These are the activations of a small neural network, seen along a few directions. Each row is one input.
Each table varies a few parts of the input and shows all the possible inputs, shuffled.
A made-up example of a description, with smaller parts first: one of 6 places along a line, together with either a single point or one of 9 places along a line or (one of 3 separate values, together with one of 5 places around a ring).
Shared parts are said once, and a part with two or three values counts as separate values.
In the rows, 128 means zero.

Other details of the inputs vary at random and push rows far along two fixed directions, the same in every table; ignore that.

Table:
row 1: [125  82 151 118 150 124 133 107 116  70 117]
row 2: [178 156 117  98 171 144 109 112  86 176 147]
row 3: [169 150 104 112 162 126 114 111  62 168 142]
row 4: [153 114  92  95 202 116 124 131 106 133 149]
row 5: [130  85 152 118 153 121 134 107 117  73 118]
row 6: [ 92 145 152 132  38 131 126 141 145 139  98]
row 7: [ 60 142 147 124  65 122 140 126 168 129  76]
row 8: [172 151 107 116 164 128 105 113  62 169 137]
row 9: [114 126  76 141 128 132 129 195 169 176 147]
row 10: [151 116 176 133 130 122 107 110 116  78 144]
row 11: [ 91 135 138 165  42 138 156 131 163 124  93]
row 12: [ 95 128 170 144  73 112 114 174 168 123 113]
row 13: [119 176  86 114  86 127 115 172 125 198 122]
row 14: [152 132  91  99 198 119 116 125 110 126 154]
row 15: [176 150 126 102 177 144 110 119  81 176 147]
row 16: [153 116 156 144 118 141 152  66 124 103 123]
row 17: [155  97 179 131 132 123 120 117 109  82 137]
row 18: [149 108 172 132 130 129 109 112 110  76 146]
row 19: [129 123 145 116 115 125 149  73  95  84  95]
row 20: [124  91 177 137 100 128 119 136 127  89 125]
row 21: [106 135  75 142 120 139 120 188 171 165 152]
row 22: [149 128 162 131 113 132 131  89  75 107 115]
row 23: [154 141  96 100 197 111 114 122 115 128 152]
row 24: [122  99 149 118 150 125 124 102 121  68 127]
row 25: [ 90 126 172 146  74 111 121 170 167 121 115]
row 26: [158 151  76  86 173 123 141  94  81 150 133]
row 27: [155 120 137 142 114 142 159  75 109 102 126]
row 28: [148  94 146 150 140 139 134 102 131  76 150]
row 29: [131  94 159 120 152 115 137 106 123  71 115]
row 30: [149 145  89 147 149 134 133 118 106 169 129]
row 31: [ 87 145 153 136  36 131 133 139 139 133  94]
row 32: [175 147  79 133 172 136 146 104  87 164 149]
row 33: [ 86 101 150 165  75 129 143 164 189 112 115]
row 34: [ 90 116 156 170  78 117 147 160 195 114 116]
row 35: [ 86 173  81  98 128 129 129 156 152 202 111]
row 36: [179 146  96 121 184 152 134 100 111 172 152]
row 37: [128 151 111  98 172 135 128 123 112 166 115]
row 38: [129 121 145 110 115 127 147  70 104  90 102]
row 39: [ 96 141 116 129  97 128  98 189 156 155 143]
row 40: [ 83 170  69 118 128 116 121 162 128 197  96]
row 41: [160 147  83 127 132 138 145 111 121 164 146]
row 42: [154 109 152 153 140 128 134 101 139  77 147]
row 43: [118 126 189 128  85 144 128  96 120 112 107]
row 44: [146 147  82 102 186 118 132  97  72 155 122]
row 45: [162  98 157 153 146 123 143 105 138  84 140]
row 46: [152 119 152 139 133 150 151  72 120 114 130]
row 47: [144  95 171 132 123 135 109 112 106  73 145]
row 48: [ 65 124 152 134  95 103 137 162 182 111  94]
row 49: [109 164 106 125 118 113 100 190 157 174 153]
row 50: [109 138  75 142 122 134 121 188 173 169 154]
row 51: [110 161  99 141 120 148 135 168 163 204 125]
row 52: [155 157 115 102 133 129 114 120 104 175 140]
row 53: [ 86 161  85 113 141 106 116 180 170 165 133]
row 54: [ 95  99 153 128 117 126 125 121 140  71 113]
row 55: [ 67 124 151 134  92 104 132 163 183 110  90]
row 56: [130 127 157 109 148 139 136  75 109 106 102]
row 57: [168 122 104 110 171 136  96 139  92 135 176]
row 58: [111 138 103 120 117 120 104 201 150 182 145]
row 59: [122 124 145 124 129 124 150  77  88  92  94]
row 60: [159 121  97 136 166 125 135 151 141 146 159]
row 61: [118 116 154 167  94 136 153  91 120 103 101]
row 62: [153 131  92 136 162 131 125 145 141 139 167]
row 63: [149 108 157 156 138 127 139  98 140  75 148]
row 64: [ 90  99 144 166  77 131 143 169 185 114 117]
row 65: [119  92 147 120 145 131 124 102 117  62 124]
row 66: [111 134  95 120 117 126 102 204 145 181 145]
Each input here is: one of 3 separate values, together with either one of 10 places along a line or (one of 2 separate values, together with one of 6 places along a line).
- Changing only the choice among 3 separate values turns row 43 into row 46. The same change can be made to row 12. Which row results? => row 45
- Changing only the choice among 3 separate values turns row 27 into row 26. The same change can be made to row 50. Which row results? => row 54
- Which other rows does row 21 become when the choice among 2 separate values takes its other values? List them by row number. => row 9
- Which other rows does row 4 become when the place on the line of 6 takes its other values? List them by row number. => row 1, row 5, row 29, row 48, row 55

Table:
row 67: [ 77 181  79 120  96 108 100 215 139 192 120]
row 68: [113 130 145 171 100 137 146 159 165 153 130]
row 69: [105 149  93 136  83 142 137 153 143 174  91]
row 70: [110 125 135 135  81 125 107 162 155 140 132]
row 71: [110 152  66 151  94 117 138 209 173 214 142]
row 72: [128  65 191 127 171 136 144  76 109  42 112]
row 73: [ 81 162  90 135 114 110 124 145 155 166 111]
row 74: [123 157 106 110 139 122 141 101 142 149 126]
row 75: [134 133 129 110 137 101 129 135 125 138 113]
row 76: [165 102 109 110 163 128 114 136 117 130 154]
row 77: [ 76 135 128 141  66 132 122 140 122 137 106]
row 78: [ 43 108 198 162  13 116 153 114 188  83  48]
row 79: [122 146 128 121 148 102 119 133 123 124 120]
row 80: [169 142 114 107 158 134 105 116 120 132 176]
row 81: [121 138 120 150 112 145 133 104 110 115 102]
row 82: [156 103 175 116 121 119 129  94  78  75 112]
row 83: [207 134  46 106 206 123 123 149  95 185 184]
row 84: [189 155  82 111 206 158 129 101  79 188 144]
row 85: [ 73 158 108 119  56 138 132 156 152 173 113]
row 86: [128 151 137 111 157 116 122 143 139 163 120]
row 87: [162 132 121 107 163 146 124 100  73 167 144]
row 88: [162 106 130 109 130 134 133  86  68 122 129]
row 89: [101 172 106 103  97 120 121 174 140 166 124]
row 90: [ 88 115  90 125 156 114 123 154 136 110 125]
row 91: [173 119 125 127 153 134 140 105 123 100 161]
row 92: [ 75 156 147 127  80 126 115 188 152 170  99]
row 93: [155  92 192 149 126 131 105  73 100  39 144]
row 94: [161  84 198 155 138 144 143  85 116  60 131]
row 95: [134 156 104 124 119 153 143 104 126 141 115]
row 96: [193 146  43 118 213 121 111 151  97 173 190]
row 97: [160 103 150 172 131 124 143  97 111  82 146]
row 98: [162 100 152 120 178 145 115 118 118 111 150]
row 99: [119 129 158 132 137 129 137  88 136 131 105]
row 100: [168 113 169 128 162 143 104 101 107 110 157]
row 101: [ 95 137  89 132 121 123  99 196 168 161 141]
row 102: [112 106  85 107 156 114 132 153 132 132 124]
row 103: [154 124 174 108 150 115 141  72 112  72 121]
row 104: [166 104 169 158 122 134 161  77 124  70 147]
row 105: [103 107 124 110 145 124 145 117 144  80 123]
row 106: [ 49  93 214 158  19 138 136 141 209  48  87]
- What is each input in this table made of? => one of 4 separate values, together with either a single point or one of 4 places along a line or one of 5 places around a ring
- Changing only the choice among 4 separate values turns row 81 into row 95. The same change can be made to row 96. Which row results? => row 91
- A walk changes only the place on the line of 4. It starts at row 97 and steps to row 96. List the rest of the walk in order. => row 101, row 93

Table:
row 107: [168 178  91  95 177 110 117  91  73 162 139]
row 108: [105 135  93 134 135 136 119 192 124 188 123]
row 109: [115 123 142 127 121 150 121 125 162  99 133]
row 110: [103 151 128 139  92 113 109 184 135 143 127]
row 111: [181  95 115 126 160 140 122  75  80  74 157]
row 112: [162 119 131  81 182 114 141  53  66  95 112]
row 113: [120  87 170 172 123 139 163  83 131  71 109]
row 114: [114  85 174 140 112 113 163  90 145  44 112]
row 115: [125 138 136 150 114 110 142 120 144 105 140]
row 116: [137  85 183 107 156 113 121  97 113  68 127]
row 117: [184 163 105  97 157 140 137  85  75 179 135]
row 118: [ 17 166 120 128   8 144 127 164 186 157  73]
row 119: [182 142  89 128 175 106 114 115  89 129 162]
row 120: [ 93  78 225 144  71 146 117  90 142  36 112]
row 121: [144 140  73 102 151 143 102 170 103 167 165]
row 122: [ 83 143  85 141  88 138 135 169 182 151 143]
row 123: [116 125  80 118 132 103 127 163 141 143 125]
row 124: [163 142 131 114 174 110  99 124 103 138 163]
row 125: [158  91 173 159  91 133 143  84 112  79 117]
row 126: [183 132 105 132 154 135 150 108 116 153 163]
row 127: [ 88  67 224 142  65 119 140 116 130  20  79]
row 128: [ 70 160 151 148  73 118 123 174 201 129 107]
row 129: [153 165  92 119 148 138 126 163 156 200 151]
row 130: [166 147  93 117 139 134 118 168 104 194 154]
row 131: [157 127 109  94 199 118 128 126 134 124 144]
row 132: [ 63 169 101 128  95 137 141 155 144 197  74]
row 133: [157  84 143 156 156 134 139  80  89  83 117]
row 134: [ 97 142 144 137  73 131 115 177 173 184 124]
row 135: [151 116 124 120 193 135 112 123 102 156 145]
row 136: [ 86 145 112 145 128 140 130 176 186 172 107]
- What is each input in this table made of? => one of 5 separate values, together with either a single point or one of 5 places around a ring
- Changing only the choice among 5 separate values turns row 131 into row 129. The same change can be made to row 127. Which row results? => row 130
- Which other rows does row 135 become when the choice among 5 separate values takes its other values? List them by row number. => row 116, row 120, row 124, row 134
- A walk changes only the place on the ring of 5. It starts at row 133 and steps to row 113. List the rest of the walk in order. => row 136, row 135, row 108
- Which other rows does row 126 become when the choice among 5 separate values takes its other values? List them by row number. => row 113, row 114, row 115, row 122

Table:
row 137: [117 131 130 159  86 132 135 151 184 126 133]
row 138: [ 62 129  81 136 115 113 134 187 181 157 108]
row 139: [ 75 132 147 121  80 132 132  92 123  93  76]
row 140: [143 187  78 115 131 119 131 148 116 226 121]
row 141: [238 103  92 125 211 135 137  64  62  92 198]
row 142: [191 130 132 119 151 128 153  58  42 117 132]
row 143: [156 134 183 134 131 128 146  51  90 105 102]
row 144: [ 85 157 129 129  97 116  92 202 179 177 144]
row 145: [112 134 118  99 136 114 103 192 159 160 150]
row 146: [133 158  29  96 206 108 105 197 121 193 159]
row 147: [110 123 174 165  92 137 141 116 180  87 132]
row 148: [160  92 168 129 149 133 150  84 142  55 145]
row 149: [145 162  48 117 202 132 116 173 140 230 172]
row 150: [ 86 108 145 152  92 115 145 126 179  63 113]
row 151: [117 125 144 125  73 152 140  90  88 110 103]
row 152: [227  92 118 123 230 136 132  65  67 112 170]
row 153: [110 139 171 128  95 152 130  79 114 116  93]
row 154: [ 80 122 134 120 103 100 105 174 156 104 123]
row 155: [ 72  99 155 143  94 132 146 156 190 117 100]
row 156: [192 130 140  97 190 123 146  53  65 120 126]
row 157: [ 67  94 144 175  45 134 145 157 169 108  97]
row 158: [154 153  44 105 156 114  90 201 109 204 186]
row 159: [163  82 181 119 176 135 133  94 102  59 134]
row 160: [ 77 127 175 159  86 137 121 163 172 116 108]
row 161: [ 58 136 165 125  50 143 135 120 158 120  70]
row 162: [110 152  90 137 118 128 107 208 163 192 133]
row 163: [131 135 144 120 136 108 146  69  94  98  94]
row 164: [130  94 151 156 103 133 127 130 108  81 125]
row 165: [156 188  41  86 161 145 112 147  94 240 144]
row 166: [184  90 188 127 145 124 106  91  92  65 151]
- Changing only one part turns row 152 into row 138. The same change can be made to row 137. Which row results? => row 150
- What is each input in this table made of? => one of 5 places along a line, together with either one of 2 separate values or one of 4 places along a line
- Which other rows does row 141 become when the place on the line of 4 takes its other values? List them by row number. => row 157, row 158, row 164
- Which other rows does row 151 become when the choice among 2 separate values takes its other values? List them by row number. => row 142
